[[-0.25 -2.21  0.03 -0.73 -0.20 -0.73 -2.07 -0.86 -1.80]
 [ 0.13 -1.95  0.46 -0.85  0.43 -1.02 -1.95 -1.37 -0.98]
 [ 0.22 -0.86  0.70 -1.03  0.58 -1.15 -1.09 -1.47 -0.46]
 [-0.86 -1.81 -0.74 -0.04 -1.16 -0.20 -1.56 -0.04 -2.19]
 [-0.93  1.61 -0.71  0.00 -0.39 -0.29  1.26  0.30  0.35]
 [-1.29 -0.21 -1.23  0.35 -1.54  0.11 -0.15  0.67 -1.60]
 [-1.38 -0.84 -1.68  0.38  0.24 -0.61 -0.74 -0.67 -0.88]]	-1.60

[[-0.18  0.07 -0.15 -0.20 -0.20 -0.03 -0.05 -0.20  0.10 -0.12 -0.15]
 [-0.17 -0.18  0.15  0.16  0.00  0.16 -0.24 -0.20  0.14 -0.15 -0.07]
 [-0.22 -0.11  0.13  0.11  0.05 -0.02 -0.04 -0.21 -0.13  0.15  0.14]
 [-0.28  0.16  0.11  0.00 -0.14 -0.09  0.05 -0.26 -0.23  0.11  0.10]
 [ 0.13 -0.10  0.14  0.12  0.04 -0.20 -0.20  0.11 -0.15 -0.06 -0.24]
 [-0.21  0.08 -0.15 -0.21 -0.06  0.01 -0.02 -0.15  0.02 -0.03 -0.06]
 [ 0.12 -0.11 -0.20 -0.12  0.06 -0.10  0.15  0.04 -0.22 -0.02  0.09]
 [-0.27  0.04  0.14  0.04 -0.24 -0.20 -0.17 -0.25 -0.16 -0.08  0.03]]	0.09

[[ 0.6 -1.2 -0.8  0.9 -1.1 -0.5  0.7 -0.5 -0.8 -0.6 -1.3 -1.0]
 [ 0.5  0.0 -0.4  0.1 -0.5 -1.1  0.3 -0.9 -0.3 -1.3  0.9 -1.6]
 [-2.4  0.8  0.6 -1.4  2.9  1.3 -1.1  0.1  0.3  2.2  1.4  1.0]
 [ 1.2 -0.8 -0.6  0.2 -2.4  0.2 -0.6  0.4 -1.1  0.2 -2.1  0.9]
 [ 1.1  0.2 -2.2  0.2 -2.4 -2.7 -0.7 -0.5 -1.6 -2.9  0.1 -2.2]
 [-2.9  1.4  1.5  0.2  1.5  2.2 -0.2  2.0  1.0  1.8  1.1  2.3]
 [ 0.2 -1.2  0.4  0.8  0.7  2.0  1.0  0.1 -0.3  2.1 -1.6  1.5]
 [ 1.8 -0.7 -1.1  0.8 -0.9 -1.8  1.2 -0.7 -1.6 -0.7 -0.7 -1.5]
 [-1.3  0.9  0.0 -0.4 -0.7  0.7 -2.4  1.3  1.1 -0.9  0.6  1.2]
 [-0.1 -2.2 -0.5  1.2 -1.0  0.3  0.9 -0.8 -0.3  0.2 -2.5  0.0]]	1.2

[[-2.70 -0.44 -0.66  0.69  1.84  1.32 -0.51 -0.77  1.52  0.43  1.50 -0.32]
 [-0.87  0.19  0.90 -0.70  0.87  0.07 -0.22 -1.09 -1.78 -0.09  3.06 -1.41]
 [-0.65  1.83 -0.64  0.34 -0.89 -0.91  1.13 -0.52 -1.92 -0.13 -0.01 -1.17]
 [ 0.70 -2.79 -0.28 -0.04 -1.09 -0.61 -0.25  1.27  1.56  0.23 -1.50 -0.19]
 [-2.55  1.34 -2.17 -0.34  0.74 -1.77 -1.65  0.44  0.89 -0.60  2.81 -0.37]
 [-0.21 -1.68  0.18  0.56 -0.35  0.91  0.06 -0.61  1.18  0.50 -0.38 -1.08]
 [-0.52 -1.60 -1.38  0.06  1.54 -0.60 -0.49 -0.88 -0.60 -1.78  1.48 -0.53]
 [-1.17  0.09 -0.27 -1.07 -0.03 -0.49 -1.15  1.51 -0.12  0.24  0.77  0.81]
 [ 0.64 -1.27  0.25 -0.17 -0.91 -0.95 -0.12  0.18 -0.31 -0.05  1.67 -1.32]
 [-0.64 -1.72 -1.49  0.86  0.26 -0.13 -0.75 -0.78  1.06 -0.18  1.69
  -1.01]]	-1.32

[[-0.103 -0.111 -0.049 -0.147 -0.172 -0.121 -0.126 -0.116 -0.127 -0.141
  -0.147 -0.119 -0.168 -0.167 -0.092 -0.111]
 [ 0.175  0.064  0.261  0.026 -0.053  0.066  0.046  0.100 -0.033 -0.038
  -0.061  0.022 -0.103 -0.055  0.162  0.053]
 [ 0.003 -0.109 -0.027 -0.078 -0.135 -0.072 -0.045 -0.087 -0.046 -0.016
  -0.053 -0.106 -0.155 -0.089 -0.053 -0.128]
 [-0.069 -0.138 -0.090 -0.077 -0.138 -0.109 -0.100 -0.110 -0.160 -0.136
  -0.143 -0.068 -0.188 -0.130 -0.111 -0.145]
 [ 0.015 -0.025  0.118 -0.042 -0.106 -0.038 -0.015 -0.051  0.006  0.000
  -0.005 -0.067 -0.116 -0.057  0.016 -0.031]
 [-0.127 -0.046 -0.072 -0.060 -0.150 -0.021 -0.063 -0.129 -0.061 -0.097
  -0.097  0.040 -0.119 -0.110 -0.041 -0.090]
 [-0.027 -0.055 -0.001 -0.054 -0.128 -0.031 -0.026 -0.077 -0.010 -0.016
  -0.036  0.000 -0.121 -0.086 -0.026 -0.075]
 [ 0.134  0.009  0.062  0.026 -0.083  0.111  0.062  0.034 -0.034 -0.011
  -0.055  0.081 -0.104 -0.060  0.135 -0.051]
 [ 0.088 -0.086  0.015 -0.001 -0.089  0.009 -0.002 -0.015 -0.129 -0.069
  -0.078 -0.019 -0.160 -0.075  0.039 -0.106]]	-0.051
